Each row has a name. After each piece below comes the name of the row it's from, unless a question asks for something else. Each question is about the rows just above it.

Columns, left to right: D R C S F A Z K
[101 138 148  91 123  92  92 125]  rute
[139 146 120 178 165 148 150 163]  did
[150 103 103 144 163 131 131 157]  Nikab
[127 184  89 113 131 107  97 163]  miva
[ 37 136  94 171 172 104 109 153]  kuri
[172 157 125 105 111 192 118 134]  Vekid
[101 138 148  91 123  92  92 141]  varum
[125 115 122 193 126 160 115 101]  tume
[125 115  57 193 126 160 115 101]  zodap
[ 94 115 131 162 114 120 101  74]  tosog
[150 148 103 144 163 131 131 157]  rafes
q: [115  57 193 126 160] | zodap
The row with [127 184  89 113 131 107  97 163] is | miva
q: [146 120 178] | did
[150 127  37 172 101 125 125  94] is in which column, read top down? | D
[138 146 103 184] is in which column, read top down? | R

Columns, left to right: V H G N
[172 113 117  67]  luf
[113 120  67 122]  fopak
[175 125 120  68]  Sav
[172 176 140  89]  Fozit
[127 196 154 153]  nubip
[ 79 106 126 183]  nes
[177 147 129  72]  teb
[139 199 153 140]  sesum
[149 198 152 126]  vit
[177 157 132  76]  Vokiz
[172 115 117  67]  rirut
Where do [175 125 120  68] appear? | Sav
Which column holds this, read top down? [176 196] | H
Is [177 147 129  73] printed in one of the named rows, side by side and in this order? | no
Which row holds [113 117  67]? | luf

Columns, left to right: M W P L E
[142 117 167 112 195] -> bor
[147 120 105 129 185] -> Gaba
[156 167 129 116 116] -> Sozu
Does one of the named rows hold [128 116 116] side by side, in this order? | no
Does one of the named rows hold [156 167 129 116] side by side, in this order? | yes
Does one of the named rows hold [129 116 116] side by side, in this order? | yes
Among the named rows, does one hold [167 129] next to each other, in this order? | yes
q: [147 120 105] | Gaba
Is [167 129 116] printed in one of the named rows, side by side and in this order? | yes
Which column holds [142 147] top down? | M

Columns, left to right: Q U Y J X B T
[ 81 192 125 125 166  97  81] = gogo
[136  84 192 125 166  97 126] = nim
[123  94  75  89  82  94  90] = veli
[123  94  75  82  89  94  53] = lupa
The row with [136  84 192 125 166  97 126] is | nim
q: [94 75 82 89 94] | lupa
Does one of the named rows hold [90 94] side by side, in this order? | no
q: [ 84 192 125] | nim

Columns, left to right: boso sobo nis Tenen Kosuk por fis
[176 199 156 173 167  43  81] = fekuz
[127 153 122 149  92 157 150] = Tizal
[ 90 115 107 145  76 165 118] = mita
[127 153 122 169  92 157 150] = pom
[176 199 156 173 167  43  81] is in which row? | fekuz
Does one of the named rows hold [ 76 165 118] side by side, in this order? | yes
Which column holds this, read top down? [76 92] | Kosuk

Columns, left to right: Sufa Livi gador ror magul todag zutut gunur mik
[112 104 168 151 185  98  73 120 126] : fego
[126 188 145 100 145 115  82 140  68] : mef
[142  79 142 122 169  66  90 109  93] : lubaz
[ 64 120 161  90 137 154 128 188 148] : Kide
[ 59  92 123 140  98  73 185 107 109] : somu
[ 90 128 185] is in which column, read top down? | zutut
q: [ 73 185] | somu
Which column holds this, read top down? [185 145 169 137] | magul
q: [ 64 120 161  90 137 154 128 188 148] | Kide
Which column holds [154  73] top down? | todag
q: [185  98  73] | fego
Which column holds this, read top down? [145 169 137] | magul

Columns, left to right: defe Sevu nif turi zisog
[ 94 171 156 113 135] : rifi
[171 159 192 150  94] : tekof
[ 94 171 156 137 135] : nofid
The row with [ 94 171 156 137 135] is | nofid
Does one of the named rows hold [ 94 171 156 137 135] side by side, in this order? | yes
Which column holds this, read top down? [171 159] | Sevu
Does one of the named rows hold [137 135] side by side, in this order? | yes
Which column holds [192 156] top down? | nif

Columns, left to right: vune dute Dodam ponu les
[144  86 110 180 181] : keki
[136 110 124 144 196] : mibu
[150 155 173 130 135] : zote
[144  68 110 180 181] : Ket
[144  86 110 180 107] : vodi
[142 152 141 153 186] : defon
[142 139 149 152 176] : laz
[141  92 112 182 179] : Vulat
[138 148 145 149 177] : dodel
[132  62 117 112 203] : ser
[148 146 149 144 179] : murap
Among the named rows, does one hold [112 117  62 132] next to each other, in this order? | no
q: [148 145] | dodel
Which column holds this, read top down? [ 86 110 155  68  86] | dute
Which column holds [135 181 107 186 176 179] top down? | les
Does one of the named rows hold [142 152 140] side by side, in this order? | no

Columns, left to right: lova padud rin kam gugap kiz Kogom
[145 167  81 119 154 206  98] : tana
[122 154 204 119 154  82  98] : dad
[145 167  81 122 154 206  98] : ruzum
Where do [145 167  81 119 154 206  98] appear? | tana
Which column holds this, read top down? [154 167] | padud
q: [122 154 206] | ruzum
Does one of the named rows hold [206 154 119  81] side by side, in this order? | no
Is [203 119 154] printed in one of the named rows, side by side and in this order? | no

Columns, left to right: rero vur vem tukel kora Koro vog pegi budez til
[177 126  86  75  53 103 124 116 209 108]  Nud
[177 126  86  75  53 103 124 116  57 160]  timet
[137  94 144 129 123 145 161 125 104 155]  feru
[139 156 100 110 116 103 102 130 165 106]  Mer
[152 124 120 120 156 103 148 149  78 166]  riban
[106 126  86  75  53 103 124 116 209 108]  Voso
[ 75  53 102 120 163  86 126 154  89 151]  zamu
[ 81 156 150 168 183 138 102 135  93 117]  Labak
[103 121 124 127  96 141 101 109 190  85]  rufov
[162  86 126 102  77 140 163 114 151 141]  guse
Which row holds [ 75  53 102 120 163  86 126 154  89 151]? | zamu
Which row holds [162  86 126 102  77 140 163 114 151 141]? | guse
Does one of the named rows hold [ 96 141 101] side by side, in this order? | yes
q: [177 126  86  75  53 103 124 116  57 160] | timet
Which row holds [127  96 141 101]? | rufov
Which column holds [110 120] top down? | tukel

Columns, left to right: kal Zep bolin Bef loz rager vek pifak
[113  53  79 170 144 115  83 106] -> Rafik
[117 123  88 159  81 127  69 144] -> sud
[120  92 123 141 115 123 102 130] -> fanok
[104 165  98 101 108 154 110 148] -> suk
Does one of the named rows hold [144 115  83 106] side by side, in this order? | yes
Which column holds [159 141] top down? | Bef
Does one of the named rows hold [115  83] side by side, in this order? | yes

Columns, left to right: fefe Kiv nopap zovik deme sanas Berot bul Monov
[129 139 130  69 143 101 156 123 130] = pugin
[151  92 180 120 168 160  80 160 117] = gisir
[150 109 116 113 105  91 151  54  84] = gofe
q: [129 139 130  69 143 101 156 123 130] | pugin
Among the named rows, does one hold [143 101] next to each other, in this order? | yes

Columns, left to right: zit kaluf vofe Kedaz buze tud
[163 112  80  78  91 127] -> kasen
[125 135 132 126 144 199] -> Galag
[152  69 130 114 132 105] -> guf
[ 78 163  75 147 188 160] -> vaf
[111 168 119 105 105 185] -> rukup
[ 97  87 168 119  93 136] -> Tenib
[ 94 158  62 119  69 136] -> far
[140 150 116 206 136 129] -> mit
[188  80 112  91 117 156] -> keku
[ 76 122 142 156 127 127] -> lup
[ 91 189  78  92 163 130] -> bubug
[103 151 219  95 105 132] -> Dafu
q: [105 132] | Dafu
q: [ 97  87 168 119  93 136] | Tenib
q: [112  80] | kasen
q: [152  69 130 114 132 105] | guf
[ 97  87 168 119  93] is in which row? | Tenib
Among the named rows, does one hold [125 135] next to each other, in this order? | yes
Where do [ 62 119  69] appear? | far

Columns, left to right: bez Rigaz gepar meve Bibif vis mor
[127  77 140 136 120  86  81] = vurek
[142 144  69 121 160  49  91] = roru
[106 107 163  80 186 147 103] = Sitig
Is [107 163  80 186 147] printed in one of the named rows, side by side and in this order? | yes
[160  49] is in which row? | roru
q: [142 144  69 121 160] | roru
q: [142 144  69 121 160  49  91] | roru
The row with [127  77 140 136 120  86  81] is | vurek

